[[  8 -11  -9  16  10]
 [ 17 -10  41 -24 -36]
 [-21   8 -46  17  27]] Answer: 17

[[ -2   1  11  -1 -10]
 [-10   3  11  -1  46]
 [ -2   1  11  -1  14]] Answer: -1

[[33 24 33 -2]
 [42 37 24 -1]
 [49 28 31 11]] Answer: 31

[[-15 -22 -21  10 -27 -24]
 [ 42  37  38 -29  30  37]
 [ 17   7   9 -20  -5   6]] Answer: -5

[[-12  44 -37 -48 -12  45  35]
 [ 23 -28  -2 -16  -6 -37  30]
 [-14 -13 -13 -32  -4 -15  27]] Answer: -15

[[-50   1   0   0   0 -21   5]
 [  9  -4   0 -11 -22  20   5]
 [  9   1 -12 -11  -7 -21   5]] Answer: -21

[[ 39  -5  -9  33  35]
 [-40 -17  17   0 -30]
 [-46 -28 -15  38 -39]] Answer: 38
---
[[-17  31  -8 -17   3]
 [  8   1 -12   2   0]
 [-15  -1 -29 -36  17]] → -1

[[ 42 -39 -10   3 -12   3]
 [-23  -9  -6 -16 -22 -21]] → -9

[-43  -1  46  -8  34] → -1

[-32  46  23 -31] → 46

[-21  29  51 -44] → 29

[[  0 -10 -50   4   6]
 [ -1 -29  -9 -21  -1]
 [ -9   0 -42  10  16]] → 0

[[  3 -17  -7  31  -9 -31]
 [ 24  -3  45  37  20 -41]] → -3

[-46 -38 -37  -6  35  19] → -38

[[  1   1  -1 -11   0]
 [ -7 -45   8   1  -7]
 [ -1   0   0  -2   0]] → 0

[ 40  18  -1 -13  21] → 18
---
-35.889,31.760,-113.581,5.692,166.212
-11.313,62.977,57.764,-116.935,160.995
Out: 166.212, -116.935

14.69,48.01,109.72,50.16
-8.07,-119.60,14.60,160.01
7.77,21.92,17.66,154.91
Out: 160.01, -119.60

0.105,1.098,1.256,0.229,-1.510,-0.095 Out: 1.256, -1.510

0.02,-0.06,0.18,0.14,0.09,-0.14,0.01 Out: 0.18, -0.14

0.971,0.561,-1.085,0.683 Out: 0.971, -1.085

177.615,-13.310,-10.278,-201.912,117.445
35.012,-148.001,-46.851,-229.882,-31.380
90.039,33.611,129.008,66.394,-89.306
Out: 177.615, -229.882

-0.876,0.943,1.401,0.952,-0.979,0.928,-0.776
1.417,-0.896,-1.122,-1.284,1.092,-1.172,1.847
1.140,-0.767,-0.864,-1.038,0.778,-0.935,1.576
Out: 1.847, -1.284
---
[28, 21, -34, 22] --> 22, 28
[63, 66, 210, 76] --> 76, 63
[-223, -283, 565, -188, 186, -857] --> -857, -223
[217, 678, 315, 405, 983] --> 983, 217
[4, -39, 44, -17] --> -17, 4
[92, 86, 214, 156, 204, 61, 157] --> 157, 92
[653, 14, 325, 992] --> 992, 653
---
[-0.55 -0.35  1.08 -0.90 -1.37]: -0.55
[ 129.22   36.98  -28.00  -43.20 -162.54   28.64   68.55]: 129.22
[ 0.130  0.171 -0.008 -0.096 -0.061]: 0.130
[-0.04  0.10 -0.04  0.01 -0.19]: -0.04
[-0.15  0.05  0.10 -0.09  0.00 -0.01]: -0.15
[ -53.858  -13.230  145.255   51.743 -168.275]: -53.858
[-0.5 -0.9 -1.4  1.0]: -0.5
---
[[  6 -37 -44  -1 -19   3]
 [ 18   4  13  -2   0  -2]] -> 18, -44

[ 43  45 -29  34 -27 -50   8] -> 45, -50

[[ 43  12   2   0   5  10  27]
 [ -4  38   3  -7  -5 -21  29]] -> 43, -21

[-40 -23 -37  -2 -41  51] -> 51, -41

[  0  29   8 -44] -> 29, -44

[[-14   4  46  11 -22  30  21]
 [  7 -16  18  -7 -18  14 -25]
 [ -1   5  -4   8   8  23   2]] -> 46, -25
---
[-20  33 -41 -39  39] result: 39
[ 29 -19 -14 -36 -22 -31] result: -31
[-21 -33  27 -37   2 -21   4] result: 4
[ -2 -38   4  -6] result: -6
[-31  21 -49  -2 -13   8] result: 8
[22 -9 42  2] result: 2
[ 25 -42  17  -3   3] result: 3
[ 26  44  10  16 -49  36  14] result: 14
---
[[-40  50  29  19 -46]
 [ 16 -48 -37  25  21]]: 21

[[  2 -48 -20 -26   1]
 [ -7  -8 -22 -31  -1]
 [ -8 -25  10  11  -2]]: -1

[[-17  -6  11   6  21   1  17]
 [  3  40  48  17  -4  23  24]
 [  4   2  26  23  32  -6  18]]: 24

[[ 5 -1 -4 37 47]
 [ 3  2 -1 -9  6]]: 6

[[-25  11  20  -7   0  -2]
 [-30  18   6  -7 -26  23]
 [ 24  -4  22 -38  31 -32]]: 23

[[ 26 -23 -35  24  -8  31]
 [ -2  34 -11  37 -38  26]
 [-11 -42  37  23   4 -22]]: 26

[[ 27  28 -47  50]
 [  5 -18   4   1]]: 1

[[ 10 -11 -16  22 -16]
 [-30 -38 -43 -34  25]]: 25
---
[188.328, -159.758, -136.280, -17.571, -62.762] -62.762
[-1.1, 0.2, 1.0, -0.7, 1.3, -0.3, -0.9] -0.9
[8.9, 10.0, -14.2, 0.9] 0.9
[0.863, -59.772, 47.249, -170.517, 77.491, 116.500] 116.500
[0.977, -1.321, 1.252, -1.668, -0.537, 1.189] 1.189
[-9.80, -3.41, 16.13, -15.99, -14.20] -14.20
[-1.50, 1.39, -1.76, 1.57] 1.57
[11.8, -10.9, 3.3, -1.8, -3.9, 14.1] 14.1
[-7.9, -17.3, 15.8, 5.1] 5.1
[-0.26, 1.05, -0.71, -0.58, -1.45, -0.08] -0.08
---
[[ 34  35  33 -42  33  37 -32  40 -42 -31  33  33 -34]
 [-37 -37 -37  45 -37 -38  37 -40  44  35 -35 -37  38]
 [ 38  35  38 -43  37  35 -37  38 -43 -36  37  39 -38]
 [-35  35 -35 -37 -35  36  29  38 -38  28 -35 -35  30]
 [-14 -45 -14  50 -13 -47  11 -51  51  11 -13 -13  11]
 [-33  33 -32 -36 -32  35  27  38 -37  26 -33 -32  28]]
34

[[-17 -38 -19 -15 -11  -7   7 -25  12  -3   1  31 -16]
 [ -6 -12  -6  -3 -28  12   6 -12 -15  16   7   3  -5]
 [ -6  26 -26 -15  -8  11   0   2   7   4  -9  14  -5]
 [-12 -34  -6  -8 -14 -11  14 -29  11  -8  -9  32 -26]
 [ 15   7  14   4   5  -3   7  -6  28 -16  -7   9  -1]
 [  4  13  15  -7  14   7  11  -6  45 -13  -2  11  -5]
 [ -9 -33  -7 -12  -9 -15  10 -35  26   4  -5  33 -17]
 [  9  -7   1  -3  18   6   9  -6  14 -15   1   7   5]
 [ -9  12 -18 -15  -9  14   0  17  16  -8  -6   8   1]
 [-11 -38 -14 -26 -18 -10   7 -32  19  -4  10  32 -20]
 [ 15   2  10 -10  12   1  16 -12  29 -12   8  12  -4]
 [-22  16 -32 -16 -21   6   3  17  13 -10  -6  12   3]]
-17

[[ 37  -2  36  -5  33  -4  -2  35  37  37  33  34]
 [-14  29 -14  28  -9  28  30 -10 -14 -15  -9  -9]
 [-31  19 -30  19 -26  18  19 -27 -31 -31 -26 -27]
 [ -5 -40  -5 -38 -10 -37 -41 -11  -4  -5 -11 -11]
 [-12  33 -12  32  -5  32  35  -5 -12 -11  -5  -5]
 [ 13 -33  13 -32   6 -32 -35   7  13  12   6   6]
 [-29  19 -29  19 -24  19  19 -25 -29 -29 -25 -25]
 [ 26 -21  26 -20  22 -20 -21  23  26  26  22  23]
 [-19 -43 -18 -42 -23 -40 -45 -25 -19 -18 -23 -23]]
37

[[  2  32  48 -10  -5 -18  41  33  35  40]
 [-19 -21 -47 -11 -16 -16 -42 -16 -17 -25]
 [ 15 -47  10  32  35  33  11 -42 -47 -39]
 [ -5 -33  12  33  33  32   5 -39 -39 -43]
 [ 42 -17  47  39  46  40  46 -13 -18  -7]
 [ 26 -32  34  36  42  36  34 -22 -25 -18]
 [ 35  41  -6  22  31  28 -10  42  44  43]
 [ 37  40  -3  24  29  32  -6  39  47  42]
 [ 35  44   9  22  25  30   4  38  42  45]
 [ 33 -27  43  46  51  40  45 -16 -18 -19]
 [ 13 -39 -45  32  31  19 -50 -38 -36 -37]]
2

[[  2 -18   5  -2 -16   8  13 -12  -1  18   3 -26  -3  -7   7 -12]
 [  8 -16  -1   6  20 -22   0  11 -12 -12  33 -26  -8   5 -31   6]
 [ 11 -12 -14 -15  28  -9  -6   8  -3  12  20 -26 -26 -12  23  -8]
 [  2  10   1   2  -8  -1 -11 -17 -28  -8 -23 -26  10   3 -23  -1]
 [ 47 -11 -33  -5  36 -51  10   0  17 -14  41 -26 -21  10 -47   2]
 [ 11   6   3 -16  -4  -5 -14   4  17  14   7 -26 -10  -9  15  -2]
 [ -1  -1 -16 -16   8  -5  12 -12   4  12  -6 -26   0   4 -27  -1]
 [-13  14   5   7 -24  33   0 -10  -5  -4 -32 -26  18  -2  -8  11]
 [-16   3  -3   2 -36  28  -3  -5  -5   4 -23 -26  18  -3  -4   6]]
2
